These are the activations of a small neural network, seen along a few directions. Each row is one input.
Each table varies a few parts of the input and shows all the possible inputs, shuffled.
Descriptions start from the smaller parts, as in this example, which fits no table here: values(3) and (point or ring(9) or (line(4) and ring(8))).
Shared parts are said once, and a part with two or three values counts as separate values.
(in the rows, 128 means zero)

Other details of the inputs vary at random and push rows far along three fixed directions, the same in every table; ignore that.
To show where, the next rows are all for the same input, with only those details redrawn:
[ 89 108 124 103 131 128 148  90 132 181 126 141 135]
[ 86  94 100 123 155 173 122 145 156 168  97 164 111]
[143 128 150 115 150 133 137 147 111 112 103 143 108]
[182 120 145  86 126 132 142 142 114 136 152 152 127]
[188 157 190  96 137  97 153 124  80  82 125 132 115]
[146  76  89  83 114 163 132 146 155 204 163 170 144]
[142 169 194 106 138  82 171  71  74  91 114 119 122]
[201 132 162  80 125 117 143 144  99 114 148 146 127]

Rows:
row 1: [121  96  77 129  97 135 102 161 155 167 197 135 148]
row 2: [159 109 172 125 123 125 138 120 115 115 156 111 154]
row 3: [ 52 151 111 180 125 116 127 103 144 102 100 129 131]
row 4: [156 135  94 133 144 124 112 189 136  96 139 165  95]
row 5: [160 125  90 139 169 155  87 139 126 126 119 100 100]
row 6: [110 110 126 170 125 168 129 172 150 127  89 134 131]
row 7: [112 125 147 106 139 115 149  99 111 137 113 137 124]
row 8: [ 99 157 116 149  99 135 111 136 149 125 127 114 135]
row 9: [125 129 105 152 130 163  88 187 161 118 155 124 124]
row 10: [163 144  95  93  82 114 135 157 141 140 168 136 133]
row 11: [ 65 127 108 149 112  85 131  64 154 171 155 103 145]
row 12: [ 81 114 158 138 107 134 137  71 130 133  90 115 154]
row 13: [157 117 100 141 152 128 101 191 139  99 167 151 110]
row 14: [144 152 132 127 137 121 100 169 120 105 162 117 109]
row 15: [196 180 118 102  96  88 127 149 111 114 161 142 151]
row 16: [ 70 112  92 131 102 119 125 107 161 176 172 103 145]
row 17: [210 117 118  96 142 130  89 112 129 124 151 108 117]
row 18: [132 160 203 136 162  87 165  94  74  81 122  95 114]
row 19: [103 138 162 117 132  95 165  60 101 163 164 109 142]
row 20: [141 128 135 140 129 145 142 173 124 112  79 148 111]
row 21: [106 133 151 157 185 147 129 181 119  76  51 140  75]
row 22: [ 50  94 137 123 153 138 136  61 141 171 123 126 135]
row 23: [128 151 175 129  92 103 167  61 100 122 130 112 167]
row 24: [122  97 149 183 166 177 105 204 139  85  90 121 107]
row 25: [ 98 143 135 150 126 133 154 126 117 130  77 139 121]
row 26: [156 102 153 178 159 168 109 224 130  73 106 123 104]
row 27: [167  94  90 142 150 174  68 139 163 125 112 110 121]
row 28: [185  97 153 104  99 127 139 132 120 156 198 123 166]
row 29: [196 169 109 113 110 118 129  97 100 108 118 109 128]
row 30: [151 104 151 138 116 133 140 137 122 136 166 115 149]
row 31: [166 170 130  74  98  80 149 114 109 124 190 123 134]
row 32: [ 51 128 123 149 131 144 145 103 141 157  68 138 127]
row 33: [130 100 146 123 150 144 128 145 126 142 143 129 122]
row 34: [ 99 153 102 146 119 116 123 163 120  93 107 138 109]
row 35: [103 158 110  99 103  76 144  84  98 151 175 128 134]
row 36: [144  98 104  96 118 151 141 148 140 196 161 154 133]
row 37: [158 165 128 112  80 106 139 133 134 108 170 113 151]
row 38: [167 153 106 120  97  93 131 145 140 120 144 142 123]
row 39: [193 128 162  89 134 127 134 153 103 105 134 148 114]
row 40: [128 138 144 132 116 121 154 134 103 125  95 136 130]
row 41: [ 90 173 106 123  96 116 128 103 133 139 132 126 125]
row 42: [ 52 122 124 130 138 127 155  76 132 185 111 135 122]
row 43: [140 121 148 130  81 119 157 110 118 152 146 116 159]
row 44: [ 78 137 166 167 140 153 128 114 132  89  54 115 125]
row 45: [106  99 167 141 138 139 128 106 124 111 121 106 147]
row 46: [124  83 119 125 163 178 107 167 154 148 132 150 120]
row 47: [ 80 153 123 132 144 109 129 120 132 118 146 104 105]
row 48: [145 162 132 154 108  87 130 134 133  77 122 113 128]
row 49: [ 82 166 135 140 155  77 131  90 112 128 143 103 131]
row 50: [138 168 114 112 125 121 112 158 125 116 144 134 103]
row 51: [ 53  91 110 128 164 171 118 119 167 165  76 159 110]
row 52: [135 109  76 138 116 140  96 169 170 172 184 134 158]
row 53: [166  79 121 128 102 174 113 187 155 133 130 151 146]
row 54: [143 106 178 105 115 118 139  79 113 126 160 109 168]
row 55: [118 119  63 140 165 163  91 139 148 155  87 121  92]
row 56: [ 73  96 112 150  99 155 141 105 158 186 116 128 163]
row 57: [116 104  76 167 158 181  84 135 160 141 112  97 124]
row 58: [ 99 155 133 123 126  79 132  93  92 124 173 114 131]
row 59: [187 162 120 107  74  93 127 126 125 136 191 128 175]
row 60: [ 92 112  85 139 102 139 105  25 156 176 101  96 151]
row 61: [ 86 122 147 169 185 152 130 157 124 117  93 122  98]
row 62: [209 150 125 109 118 122 112  98 110  91 106 118 113]
row 63: [184 132  98 168 140 177  83 183 132  72  82 103 103]
row 64: [ 67 109 132 130  97 135 148  54 149 180 119 122 171]
row 65: [183 121 146 131 138 156 119 209 115  65  72 159  97]
row 66: [137  64 115 104 148 174 105 162 157 170 150 152 136]
row 67: [186 126 145 110 140 127 140 183 106 113 129 149 106]
row 68: [ 84 142 162 138 142 129 144  91 115  94  50 132 123]
row 69: [ 85 189 141 163 138  82 148  97 102  58  83 128 112]
row 70: [136 113  94 112 115  95 120 123 149 171 190 131 133]
row 71: [102 137 158 151 153 142 132 146 116  70  36 134 104]
row 72: [124 189 159 143 100  67 141  99  80  60 131  99 143]
row 73: [ 93  60 108 144 133 181 113 142 177 180 138 137 155]
row 74: [ 40 134 115 180 145 113 121  99 147 118 121 116 133]
row 75: [197 113 135  79  87 127 145 140 118 148 153 156 150]
row 76: [127 162 129 127 161 107 118  41 106 104  77  97  92]
row 77: [137 130 163 107 151 125 141 124 103 100 101 138 111]
row 78: [129 104  56 102 104 110 127 129 173 201 181 154 129]
row 79: [181  92 145  80 122 125 134 129 120 158 191 137 151]
row 80: [127 177 117 136 155  99 120 159 113  95 111 130 104]
What do these inputs look like to the network?
> ring(5) and (values(2) or ring(6) or line(8))
Changing only the ring(5) part turns row 76 into row 62. The same change can be made to row 78. Which row results?
> row 38
Changing only the ring(5) part turns row 59 into row 52. The same change can be made to row 72. Which row results?
> row 1
Change only the values(2) part in row 55. List by row number the other rows that result.
> row 76
Change only the ring(6) part in row 49. List by row number the other rows that result.
> row 13, row 14, row 47, row 58, row 70
Change only the ring(6) part in row 41. List by row number the other rows that result.
> row 10, row 15, row 34, row 38, row 69
Change only the values(2) part in row 62. List by row number the other rows that result.
> row 29

Rows:
row 81: [154 160 157 146 137 108 122 172 116  45 114 124 110]
row 82: [126 152 137 158 151 135 119 203 120  81  97 130  96]
row 83: [191 139 153 106 110 101 150 114  98 124 157 130 142]
row 84: [111 161 185 119 133  84 152  72  87  90 126 103 128]
row 85: [142 146 181 144 142 105 144 121  96  77 116 112 124]
row 86: [153 108 115  97 105 122 129  93 133 177 189 131 157]
row 87: [190 124 133 133 138 133 115 164 118  98 128 129 119]
row 88: [ 53 119 101 150 149 146 116  91 154 155  83 124 118]
row 89: [ 63 117  70 172 154 166 106 185 163 150  83 139  98]
row 90: [ 85 151 164 130 145 100 150  89 100 105 103 118 119]
row 91: [165 135 167 138 154 127 122 177 105  64 118 129 106]
row 92: [193 155 153  94  92  83 148 130 104  99 180 136 148]
row 93: [128 122 133  97 108 120 150  98 130 164 154 140 148]
row 94: [ 78  96  89 141 146 157 122 136 157 175 111 145 119]
row 95: [134 136  90 150 138 155 100 180 143 124 125 127 108]
row 96: [ 88 154 165 131 130 109 153  86 103 110  95 114 130]
row 97: [148 162 158 128 147 106 128 112  97  78 113 112 106]
row 98: [ 21 146 127 160 133 110 138  80 131 152 109 101 128]
row 99: [173 113 109 122 125 159 101 175 138 121 120 138 120]
row 100: [ 88 111 122 143 132 148 139 128 141 147 103 133 133]
row 101: [153 104 129 131 136 167 104 202 143 104 109 142 117]
row 102: [129 132 108 167 152 149  93 190 151  70  98 133  95]
row 103: [ 70 107 123 162 152 147 133 139 143 139  87 133 117]
row 104: [120 149 145 135 143 105 135  89 105 111 117 112 122]
row 105: [153 105 108 109 128 145 111 145 145 143 157 136 130]
row 106: [ 95 106 105 130 122 156 114 110 157 169 124 124 141]
row 107: [ 97 160 119 151 135 107 126  97 123  97 102 115 114]
row 108: [182 110 123 122 121 148 113 161 135 124 142 130 137]
row 109: [172 101 101 104 100 142 123 128 139 169 162 136 150]
row 110: [106 140 161 137 126 113 148  90 110 117 115 110 141]
row 111: [115  98 113 101 105 140 133 105 154 186 161 140 153]
row 112: [180 140 166 116 137 113 135 159  96  88 139 138 120]
row 113: [205 121 102 105 104 138 102 193 139 136 190 129 138]
row 114: [110  94  86 120 138 161 114 158 157 167 121 154 114]
row 115: [149 118 127  88  95 113 136  74 134 174 179 125 161]
row 116: [ 81 135  94 145 125 128 121 123 150 139 110 140 123]
row 117: [149 113 113  97 110 133 131 126 139 165 144 145 136]
row 118: [ 81 144 142 137 122 107 160  56 112 147 107 111 141]
row 119: [150 103  99  84  89 137 136 110 140 193 166 146 156]
row 120: [136 134 147 118 110  98 149  58 112 148 163 107 157]
What do these inputs look like to the network?
> ring(5) and (values(2) or ring(6))
Changing only the ring(5) part turns row 108 into row 110. The same change can be made to row 106. Which row results?
> row 101
Which other rows agree with row 87 in the ring(5) part? List them by row number.
> row 88, row 95, row 97, row 99, row 104, row 107, row 109
Change only the ring(6) part in row 96. List by row number the other rows that result.
> row 90, row 93, row 100, row 103, row 112

Rows:
row 121: [153 168 171 124 116  79 143  93  93  88 160  99 142]
row 122: [188  84 109  79 106 150 126 114 141 186 166 148 152]
row 123: [ 92 165 138 168 163 117 122 159 117  65  77 120  88]
row 124: [171 127 123  87  92 113 144 131 120 161 184 145 150]
row 125: [ 55  61  61 150 128 190 102 153 194 212 130 146 141]
row 126: [102 102 129 102 125 137 147  94 132 184 127 146 140]
row 127: [ 85 153 111 124 114  92 135  46 124 149 142 105 141]
row 128: [135 142 170 116 104  96 154  80 102 122 155 110 157]
row 129: [197 130 121  93 107 118 130 170 122 131 178 148 133]
row 130: [ 68 136 134 161 147 122 128 102 133 126 107 106 123]
row 131: [109 118 102 168 155 171  98 185 157 103  67 138  98]
row 132: [ 82 173 139 157 146  96 134  67 107  95  89  96 114]
row 133: [238 140 135 126 140 143  98 225 113  49 120 134  97]
row 134: [106 137 136 138 131 125 138 145 126 114 104 139 119]
row 135: [139  83 141 129 148 169 121 155 140 135 114 139 125]
Changing only one part turns row 125 into row 133. The same change can be made to row 130. Which row results?
> row 132
What do these inputs look like to the network?
> values(3) and (point or line(4))
Change only the line(4) part in row 134. List by row number the other rows that result.
> row 123, row 124, row 129
